Questions about the array below. Indices start at 1.
1) Read off the top entry of the column that holds the largest entry.
2) Read off the top-left entry.
3) Read off the entry in row 1 and column 3.
4) Read off the entry just left of 138.
5) Read off the entry directly below the largest entry.
6) Read off the entry just right of 126.
7) Read off the bottom-right entry.
8) Read off the entry at row 3, column 1.
[[131 136 117 127 135 134 132 127 132]
 [136 136 112 133 140 140 139 127 129]
 [108 114 151 105 107 105 104 136 140]
 [140 141 109 138 142 143 143 124 124]
 [110 113 151 110 109 109 107 134 137]
 [150 144 107 150 150 151 153 120 113]
 [115 118 145 112 115 114 111 135 137]
 [118 119 144 115 118 117 114 135 133]
 [133 135 116 130 137 133 133 125 132]
 [121 126 140 119 121 116 116 127 129]]
1) 132
2) 131
3) 117
4) 109
5) 111
6) 140
7) 129
8) 108

a =
125	129	133	115
126	135	130	113
141	126	126	137
111	131	135	114
127	119	139	134
128	120	132	135
127	135	122	127
126	118	133	131
112	135	135	111
121	132	117	131
123	134	130	113
131	121	127	132
123	137	130	124
117	138	132	117
123	134	106	131
Find the 1st entry on the main diagonal.
A: 125
The entry in the top-right corner is 115
Find the first entry in the row that holds the smallest entry.
A: 123
Find the entry just right of the largest entry.
A: 126
Find the 3rd entry on the main diagonal.
A: 126
Find the bottom-right entry.
A: 131
Find the second-last entry, reading row by row.
A: 106
The entry directly below 139: 132
Find the top entry of the column that holds the smallest entry.
A: 133
Find the first entry in the row that holds the largest entry.
A: 141

Questions about the array below. Indices start at 1.
1) Find the entry at row 2, column 2.
2) Find the entry in the bottom-left corner.
3) Find the entry in the top-left corner.
4) Find the entry in the bottom-right corner.
5) Find the entry at row 1, column 2.
6) Find the entry in row 1 and column 3.
7) Find the entry in row 3 and column 1.
[[122 123 123 130 123 115 140 125 134 128 138 118 130 128]
 [133 128 126 131 128 113 126 129 132 127 133 124 129 131]
 [128 127 125 135 126 120 121 127 124 128 124 133 126 133]
 [124 127 130 124 123 135 132 124 134 127 129 127 129 141]
 [127 122 123 129 136 127 132 126 124 131 136 124 127 113]
 [131 128 131 128 126 138 133 128 124 126 135 131 129 121]
 [123 126 129 129 129 122 123 131 127 128 131 133 131 125]
 [133 123 120 125 132 130 129 125 124 129 135 125 127 117]
 [126 128 125 131 127 128 127 132 127 126 127 153 126 125]]
1) 128
2) 126
3) 122
4) 125
5) 123
6) 123
7) 128

Questions about the matrix below.
1) Find the bottom entry of the column that holds the largest entry.
2) Find the top entry of the column that holds the smallest entry.
3) Find the second entry in reading order.
4) Find the fifth-last entry, reading row by row.
5) Find the first entry on the main diagonal.
6) Find the last entry, reading row by row.
7) Find the entry just right of the smallest entry.
8) Find the entry directly below the centre entry.
[[133 123 125 124 127 126 131 132 126 128 125 126 130 130 126]
 [134 123 126 126 126 126 130 130 128 128 127 128 127 131 125]
 [130 127 131 136 129 131 120 123 130 127 137 128 116 126 129]
 [130 126 126 121 128 123 132 129 128 132 121 128 135 130 128]
 [130 125 133 133 121 127 129 140 124 124 123 118 134 123 118]
 [139 142 121 127 131 115 128 117 140 142 128 151 125 140 138]
 [138 129 123 130 129 123 125 120 135 133 127 137 125 133 133]
 [127 132 129 129 123 128 131 128 133 128 123 134 134 128 126]
 [111 138 130 117 131 128 134 129 127 131 118 129 144 126 131]
 [111 137 138 121 119 127 137 136 128 130 104 123 158 118 120]
 [136 144 130 132 136 116 115 132 130 138 127 126 125 133 132]
 [115 138 137 119 111 127 143 123 142 135 112 150 145 128 122]
 [134 132 128 132 127 125 122 130 131 130 123 127 130 129 127]]
1) 130
2) 125
3) 123
4) 123
5) 133
6) 127
7) 123
8) 128
